A small network was shown many inputs. Here are its activations along a few directions, one row for each input.
Each table varies a few parts of the input and shows all the possible inputs, shuffled.
A made-up example of a description, with smaller parts first: one of 5 places around a ring, together with either a single point or (one of 2 separate values, together with one of 4 places along a line) or one of 11 places around a ring.
Shared parts are said once, and a part with two or three values counts as separate values.
In the rows, zero is written as 128.

A family of inputs:
x1: 115, 146, 148, 142, 148, 114, 80, 137, 172, 49, 113, 111
x2: 74, 98, 147, 144, 146, 184, 159, 167, 90, 165, 207, 136
x3: 121, 164, 136, 96, 58, 115, 97, 92, 158, 134, 92, 153
x4: 210, 133, 99, 114, 128, 150, 152, 91, 119, 97, 161, 111
x5: 195, 148, 121, 159, 183, 127, 123, 90, 133, 65, 157, 131
x6: 230, 155, 138, 104, 105, 125, 134, 86, 109, 129, 142, 127
x7: 168, 138, 130, 175, 141, 123, 83, 108, 125, 66, 160, 125
x8: 144, 108, 140, 140, 174, 122, 102, 139, 189, 80, 104, 167
x9: 77, 119, 164, 178, 201, 168, 118, 167, 100, 122, 197, 163
x10: 130, 144, 95, 104, 82, 99, 133, 111, 181, 161, 75, 190
x11: 34, 101, 146, 120, 226, 75, 142, 185, 113, 110, 104, 115
x12: 134, 122, 135, 100, 96, 145, 96, 130, 166, 94, 128, 103
x13: 78, 116, 134, 174, 171, 213, 135, 161, 84, 160, 174, 127
x14: 32, 80, 123, 88, 175, 88, 180, 186, 105, 158, 116, 91
x15: 56, 102, 162, 91, 156, 64, 169, 176, 109, 199, 104, 104
x16: 20, 117, 128, 99, 136, 48, 191, 139, 111, 203, 90, 137
x17: 166, 157, 114, 130, 42, 112, 114, 73, 100, 134, 120, 154
x18: 194, 165, 108, 111, 87, 114, 155, 54, 112, 129, 119, 161
x19: 149, 157, 159, 97, 71, 112, 86, 133, 155, 125, 107, 111
x20: 143, 102, 98, 105, 119, 132, 136, 149, 184, 117, 105, 146
x21: 156, 138, 120, 105, 96, 99, 125, 152, 176, 147, 87, 153
x22: 117, 138, 115, 139, 117, 153, 92, 129, 159, 86, 91, 79
x23: 140, 109, 93, 139, 143, 151, 125, 138, 176, 112, 73, 132
x24: 176, 130, 96, 168, 114, 164, 96, 98, 108, 105, 138, 87
x25: 84, 136, 156, 156, 113, 132, 163, 171, 86, 188, 176, 136
x26: 182, 118, 107, 135, 83, 147, 108, 110, 109, 102, 163, 102
x27: 43, 85, 125, 112, 202, 125, 150, 174, 101, 155, 87, 89
x28: 213, 137, 100, 140, 168, 177, 134, 67, 117, 107, 140, 100
x29: 203, 144, 146, 124, 59, 122, 91, 106, 98, 134, 144, 118
x30: 57, 133, 157, 149, 103, 139, 173, 120, 94, 207, 165, 181
- Changing only one part turns x15 into x14. The same change can be made to x29. Which row results? => x26
- Describe the family of inputs behind these rows. => one of 5 places along a line, together with either one of 2 separate values or one of 4 places along a line
- Which other rows does x2 become when the choice among 2 separate values takes its other values? List them by row number. => x14

A family of inputs:
x31: 133, 130, 159, 172, 118, 197, 86, 137, 94, 108, 207, 109
x32: 235, 157, 86, 102, 43, 125, 154, 49, 124, 149, 123, 148
x33: 50, 118, 162, 186, 175, 191, 122, 168, 114, 134, 196, 166
x34: 90, 88, 113, 79, 217, 81, 162, 174, 154, 114, 65, 74
x35: 236, 151, 97, 119, 140, 122, 88, 62, 181, 43, 79, 121
x36: 70, 118, 119, 72, 122, 51, 211, 128, 73, 208, 103, 115
x37: 246, 141, 120, 173, 151, 180, 123, 78, 84, 84, 208, 121
x38: 136, 131, 127, 125, 102, 119, 57, 137, 194, 63, 81, 101
x39: 73, 106, 141, 125, 158, 108, 88, 181, 207, 91, 81, 159
x40: 133, 163, 134, 110, 10, 118, 116, 120, 123, 177, 116, 140
x41: 59, 148, 159, 122, 66, 91, 144, 146, 136, 208, 116, 196
x42: 75, 84, 118, 151, 233, 152, 184, 157, 53, 158, 162, 86
- Describe the family of inputs behind these rows. => one of 3 separate values, together with one of 4 places along a line
- Changing only the place on the line of 4 turns x39 into x35. The same change can be made to x33. Which row results? => x37
- A walk changes only the place on the line of 4. It starts at x32 and steps to x40. List the rest of the walk in order. => x41, x36
